These are the activations of a small neural network, seen along a few directions. Each row is one input.
In each table, some parts of the input vary, and every possible input appears once, in random order.
Descriptions start from the smaller parts, as in this example, which fits no table here: one of 2 separate values, together with either a single point or one of 11 places around a ring or (one of 5 places around a ring, together with one of 6 places along a line).
Shared parts are said once, and a part with two or three values counts as separate values.
In the rows, zero is written as 128.

Other details of the inputs shift rows strongly along two fixed directions, in all tables alike. That doesn't count.

Rows:
R1: [85, 129, 155, 182, 129, 146, 91, 160, 141, 99, 162, 144, 101]
R2: [153, 126, 125, 109, 129, 126, 118, 118, 138, 133, 136, 124, 139]
R3: [138, 136, 117, 105, 145, 129, 122, 119, 124, 133, 131, 126, 124]
R4: [105, 128, 159, 187, 111, 148, 95, 157, 149, 108, 152, 136, 114]
R5: [107, 144, 143, 135, 109, 107, 207, 93, 146, 181, 24, 102, 91]
R6: [139, 126, 119, 111, 147, 107, 123, 126, 118, 132, 130, 123, 139]
R7: [97, 104, 146, 178, 125, 152, 114, 147, 131, 102, 152, 141, 111]
R8: [133, 116, 114, 111, 145, 127, 146, 117, 124, 125, 143, 125, 146]
R9: [93, 108, 141, 177, 125, 154, 107, 151, 138, 103, 153, 139, 116]
R10: [132, 115, 112, 109, 139, 128, 135, 127, 124, 137, 141, 115, 144]
R11: [72, 136, 175, 208, 64, 135, 193, 130, 149, 147, 23, 135, 70]
R12: [139, 139, 108, 102, 114, 125, 127, 138, 118, 132, 133, 126, 140]
R13: [152, 131, 122, 111, 130, 119, 123, 126, 139, 136, 138, 114, 137]
R14: [136, 106, 111, 109, 141, 131, 130, 113, 131, 127, 133, 129, 137]
R15: [158, 129, 128, 113, 124, 133, 120, 114, 126, 134, 137, 125, 137]
R16: [141, 127, 124, 112, 136, 122, 113, 112, 113, 129, 126, 132, 144]
R17: [110, 148, 144, 136, 82, 109, 233, 99, 142, 173, 7, 117, 105]
R18: [137, 130, 127, 114, 147, 107, 135, 119, 112, 126, 136, 131, 148]
R19: [140, 109, 108, 109, 148, 132, 132, 120, 127, 128, 132, 127, 134]
R20: [91, 118, 167, 199, 123, 139, 90, 158, 121, 94, 153, 150, 108]
R21: [142, 133, 110, 101, 118, 131, 122, 128, 122, 121, 125, 137, 135]
R22: [141, 121, 124, 109, 142, 115, 118, 114, 120, 127, 127, 133, 140]
R23: [136, 138, 118, 106, 135, 137, 117, 111, 119, 134, 133, 127, 132]
R24: [136, 127, 120, 113, 139, 108, 125, 128, 115, 140, 136, 122, 147]
R25: [143, 139, 108, 103, 114, 138, 121, 125, 117, 124, 124, 136, 138]
R26: [145, 135, 106, 101, 124, 132, 123, 134, 120, 121, 124, 135, 132]
R27: [133, 114, 112, 105, 146, 127, 132, 125, 128, 130, 135, 117, 136]
R28: [143, 124, 121, 111, 150, 115, 120, 123, 116, 127, 124, 131, 135]
R29: [141, 138, 106, 100, 119, 125, 126, 136, 121, 124, 127, 126, 134]
R30: [140, 134, 123, 107, 134, 135, 122, 108, 112, 132, 135, 129, 127]
R31: [150, 132, 122, 112, 127, 120, 125, 127, 134, 143, 142, 113, 144]
R32: [132, 139, 116, 106, 136, 122, 127, 124, 121, 143, 141, 115, 134]
R33: [106, 125, 160, 188, 119, 140, 102, 165, 152, 107, 147, 135, 105]
R34: [80, 138, 158, 190, 132, 141, 108, 165, 135, 96, 173, 142, 107]
R35: [152, 137, 130, 112, 132, 120, 136, 123, 135, 133, 145, 121, 148]
Each input here is: one of 5 separate values, together with either a single point or one of 6 places along a line.
Which other rows does R16 become when the choice among 5 separate values takes its other values? List them by row number.
> R4, R9, R23, R25
Start at R7 and move only the place on the line of 6, one step at a time. The first step leads to R9. Which rows follow, in order?
> R14, R19, R27, R10
Start at R31 and move only the place on the line of 6, one step at a time. The first step leads to R13. Which rows follow, in order?
> R33, R2, R4, R15
Which other rows agree with R1 in the choice among 5 separate values? List them by row number.
> R3, R5, R23, R30, R32, R34
